These are the activations of a small network on made-up records, seen along a few directions, one row for each record.
Each row is followed by the record's values for the fields RADE, LINUM, VEM, NONAT, DUZUT.
Other fields move the rows too, some of them a lot.
In the rows, 500 means zero.
Strong random noise was added to every row along 3 fixed directions; ignore it. To show where, here is one row again and again, with new noise each time:
444 516 452 565 493 354 551 461 542 576 444 468 447 708 557 368 485
499 511 423 570 527 355 597 440 502 603 456 447 474 677 522 350 479
257 547 568 536 414 420 609 574 433 537 703 562 340 593 508 592 598
492 533 542 519 524 395 707 446 347 631 682 445 478 549 416 521 538
386 527 552 532 446 352 493 468 576 550 465 476 430 742 586 434 495

564 521 439 469 482 572 483 502 454 448 420 485 542 441 508 497 523 => (RADE dar; LINUM kena; VEM dor; NONAT vevi; DUZUT dafaf)
508 432 386 533 594 488 499 574 549 548 246 512 489 530 551 440 514 => (RADE susep; LINUM kena; VEM konan; NONAT vevi; DUZUT riv)
514 453 185 677 494 421 452 585 624 525 307 397 448 566 537  82 437 => (RADE gunul; LINUM kena; VEM konan; NONAT vevi; DUZUT dafaf)
575 440 468 499 384 648 432 653 619 550 326 414 621 432 584 348 520 => (RADE dar; LINUM kena; VEM konan; NONAT povar; DUZUT dafaf)
568 546 788 411 481 347 395 295 520 560 484 352 580 693 496 614 453 => (RADE dar; LINUM kena; VEM konan; NONAT vevi; DUZUT dafaf)
787 566 765 383 617 298 746 151 293 756 772 265 649 590 293 568 394 => (RADE gunul; LINUM vavi; VEM bik; NONAT povar; DUZUT kivas)
823 517 511 457 534 638 579 424 436 671 322 345 794 446 528 391 460 => (RADE dar; LINUM kena; VEM konan; NONAT vevi; DUZUT dafaf)
944 528 684 387 586 525 386 176 530 594 290 286 922 556 500 488 313 => (RADE dar; LINUM vid; VEM konan; NONAT por; DUZUT riv)
471 476 226 634 615 530 580 548 303 347 653 602 444 179 350 526 565 => (RADE dar; LINUM kena; VEM dor; NONAT por; DUZUT riv)
455 501 444 501 581 511 442 498 521 417 368 611 491 543 517 571 510 => (RADE susep; LINUM kepef; VEM biru; NONAT didus; DUZUT dafaf)
606 393 484 507 570 576 535 524 523 506 474 509 591 397 440 485 504 => (RADE susep; LINUM vid; VEM dor; NONAT didus; DUZUT riv)
666 494 643 439 561 449 417 369 432 450 640 388 596 393 373 574 427 => (RADE susep; LINUM vid; VEM dor; NONAT por; DUZUT riv)
435 531 465 558 372 516 636 615 465 644 745 433 405 439 432 359 524 => (RADE gunul; LINUM vavi; VEM bik; NONAT povar; DUZUT kivas)
369 590 780 407 354 629 687 548 473 697 720 540 516 547 527 730 590 => (RADE gunul; LINUM kepef; VEM konan; NONAT povar; DUZUT kivas)
424 538 558 541 422 643 396 595 597 505 503 551 476 501 553 544 518 => (RADE dar; LINUM vid; VEM dor; NONAT por; DUZUT riv)
932 466 362 535 635 526 360 289 604 505 143 344 790 518 508 246 313 => (RADE dar; LINUM vid; VEM dor; NONAT por; DUZUT riv)
530 486 189 608 572 332 567 481 427 528 567 480 433 476 415 309 444 => (RADE susep; LINUM vavi; VEM bik; NONAT povar; DUZUT kivas)
495 523 477 438 420 635 514 600 394 423 589 480 551 262 441 614 586 => (RADE susep; LINUM vavi; VEM dor; NONAT vevi; DUZUT dafaf)
548 471 288 563 550 575 501 600 530 398 417 562 512 386 484 370 440 => (RADE gunul; LINUM kepef; VEM biru; NONAT didus; DUZUT luk)
409 476 251 559 582 463 419 586 437 254 536 659 369 365 463 513 480 => (RADE susep; LINUM kepef; VEM biru; NONAT didus; DUZUT luk)
545 512 618 462 443 669 621 560 479 592 648 465 597 321 416 596 536 => (RADE gunul; LINUM vavi; VEM dor; NONAT povar; DUZUT riv)
522 518 512 506 426 516 461 540 412 515 635 362 539 364 440 435 548 => (RADE dar; LINUM kena; VEM konan; NONAT vevi; DUZUT dafaf)
472 503 614 444 450 385 527 450 580 648 517 427 499 682 564 468 462 => (RADE susep; LINUM vavi; VEM bik; NONAT povar; DUZUT kivas)
630 509 748 410 536 585 635 413 572 681 402 437 610 592 510 569 440 => (RADE gunul; LINUM kepef; VEM biru; NONAT didus; DUZUT riv)
464 491 314 627 532 584 411 595 538 402 448 584 457 386 508 436 500 => (RADE dar; LINUM vid; VEM dor; NONAT por; DUZUT riv)
493 530 587 431 299 625 323 569 500 394 648 404 589 254 494 577 516 => (RADE dar; LINUM kena; VEM bik; NONAT povar; DUZUT kivas)
364 524 556 441 553 448 415 495 526 358 482 666 422 541 540 747 469 => (RADE susep; LINUM kepef; VEM biru; NONAT didus; DUZUT riv)
166 546 732 420 380 666 551 753 303 392 775 719 359 325 524 939 755 => (RADE dar; LINUM kena; VEM bik; NONAT vevi; DUZUT dafaf)
299 528 736 447 287 493 177 574 784 382 360 442 486 640 668 552 485 => (RADE gunul; LINUM vavi; VEM konan; NONAT vevi; DUZUT dafaf)
341 446 620 493 537 401 618 515 294 458 794 494 377 414 364 676 614 => (RADE gunul; LINUM kena; VEM konan; NONAT vevi; DUZUT kivas)
507 417 543 523 479 593 658 579 560 657 366 487 526 595 505 432 563 => (RADE gunul; LINUM kena; VEM konan; NONAT didus; DUZUT dafaf)
475 476 644 511 439 375 550 449 617 677 458 332 465 743 534 344 487 => (RADE gunul; LINUM kena; VEM konan; NONAT vevi; DUZUT dafaf)
560 515 367 551 622 522 432 468 560 426 234 581 517 551 581 451 433 => (RADE dar; LINUM kepef; VEM biru; NONAT didus; DUZUT luk)
513 436 251 615 441 616 582 655 596 629 300 470 488 514 582 207 547 => (RADE dar; LINUM kena; VEM konan; NONAT didus; DUZUT dafaf)
321 416 333 580 576 357 615 598 211 389 841 548 274 340 317 547 637 => (RADE susep; LINUM kena; VEM konan; NONAT vevi; DUZUT kivas)
306 535 485 538 412 539 690 621 427 605 756 583 320 470 475 548 595 => (RADE dar; LINUM vavi; VEM bik; NONAT povar; DUZUT kivas)
443 419 662 472 502 270 434 411 494 475 565 386 410 659 442 519 524 => (RADE susep; LINUM kena; VEM konan; NONAT vevi; DUZUT dafaf)
564 484 235 572 582 558 542 509 622 498 268 571 494 503 559 315 444 => (RADE gunul; LINUM vid; VEM dor; NONAT por; DUZUT riv)
775 463 288 505 736 441 571 378 297 417 542 463 603 290 313 462 392 => (RADE susep; LINUM kepef; VEM biru; NONAT didus; DUZUT luk)
788 422 624 467 644 436 371 266 658 479 266 417 710 647 493 426 333 => (RADE gunul; LINUM vid; VEM dor; NONAT por; DUZUT riv)
595 528 230 559 573 637 638 558 320 522 615 501 552 217 336 460 534 => (RADE susep; LINUM kepef; VEM biru; NONAT didus; DUZUT dafaf)
590 549 198 583 539 665 858 640 158 644 780 550 497 153 347 455 611 => (RADE dar; LINUM vavi; VEM bik; NONAT povar; DUZUT kivas)
606 476 460 514 722 598 705 443 306 476 481 667 559 409 417 684 583 => (RADE dar; LINUM vid; VEM biru; NONAT por; DUZUT riv)
585 498 320 524 420 414 389 466 764 538 164 396 518 750 687  77 369 => (RADE gunul; LINUM vavi; VEM dor; NONAT vevi; DUZUT kivas)

Here are new rows. What are their fields?
479 502 559 479 530 249 400 380 456 445 562 409 465 619 448 524 452 => (RADE susep; LINUM kena; VEM konan; NONAT vevi; DUZUT dafaf)
567 470 161 663 588 423 688 512 319 545 618 407 445 393 336 196 518 => (RADE gunul; LINUM kena; VEM konan; NONAT vevi; DUZUT dafaf)
689 531 596 477 442 412 492 353 661 703 381 285 595 717 547 224 358 => (RADE gunul; LINUM vavi; VEM bik; NONAT povar; DUZUT kivas)
453 497 638 436 389 425 129 451 693 299 500 437 504 538 587 505 405 => (RADE susep; LINUM vid; VEM dor; NONAT por; DUZUT riv)
436 484 343 608 494 453 563 579 483 513 520 468 404 504 467 335 515 => (RADE gunul; LINUM kena; VEM konan; NONAT vevi; DUZUT dafaf)
648 496 816 389 488 388 311 326 449 425 731 305 592 420 338 634 418 => (RADE susep; LINUM vid; VEM dor; NONAT por; DUZUT riv)
501 454 164 636 606 225 389 428 557 418 302 463 416 673 516 217 402 => (RADE susep; LINUM kena; VEM konan; NONAT vevi; DUZUT dafaf)
327 522 474 535 390 489 273 598 659 376 327 551 405 625 679 457 516 => (RADE dar; LINUM kena; VEM konan; NONAT vevi; DUZUT dafaf)
479 480 516 503 401 597 507 613 598 603 378 468 529 551 600 419 542 => (RADE dar; LINUM kena; VEM konan; NONAT povar; DUZUT dafaf)
545 435 286 577 701 381 523 416 406 382 556 594 466 429 359 516 443 => (RADE susep; LINUM vid; VEM dor; NONAT por; DUZUT riv)
622 494 599 472 513 556 612 473 553 661 575 417 613 484 484 443 447 => (RADE gunul; LINUM vid; VEM dor; NONAT povar; DUZUT riv)
309 523 369 551 413 470 309 585 658 360 354 631 349 620 679 426 500 => (RADE dar; LINUM vavi; VEM bik; NONAT povar; DUZUT kivas)
543 510 606 414 465 392 471 458 386 468 746 408 492 419 401 569 474 => (RADE susep; LINUM vavi; VEM bik; NONAT povar; DUZUT kivas)
455 497 258 578 488 441 527 589 457 483 567 529 383 441 473 354 498 => (RADE susep; LINUM vavi; VEM bik; NONAT povar; DUZUT kivas)
419 559 801 439 411 258 516 319 520 612 737 397 400 759 458 557 458 => (RADE gunul; LINUM vavi; VEM bik; NONAT povar; DUZUT kivas)
663 469 486 508 537 375 534 440 295 538 716 271 540 332 261 429 490 => (RADE susep; LINUM kena; VEM konan; NONAT vevi; DUZUT dafaf)
730 516 873 358 565 496 457 271 403 532 686 329 705 422 362 747 438 => (RADE dar; LINUM vid; VEM dor; NONAT por; DUZUT riv)
751 447 216 591 729 188 535 269 392 522 393 334 554 591 364 229 362 => (RADE susep; LINUM kena; VEM konan; NONAT vevi; DUZUT dafaf)
467 511 591 508 537 530 386 474 511 376 535 570 481 464 500 636 493 => (RADE dar; LINUM vid; VEM dor; NONAT por; DUZUT riv)
713 513 558 463 654 392 565 272 387 577 625 413 614 516 351 567 400 => (RADE susep; LINUM vid; VEM dor; NONAT por; DUZUT riv)
252 475 453 549 414 457 159 616 680 197 493 643 327 512 602 526 478 => (RADE susep; LINUM vid; VEM dor; NONAT por; DUZUT riv)
538 481 467 556 510 370 484 449 530 519 460 378 474 602 478 319 450 => (RADE gunul; LINUM kena; VEM konan; NONAT vevi; DUZUT dafaf)
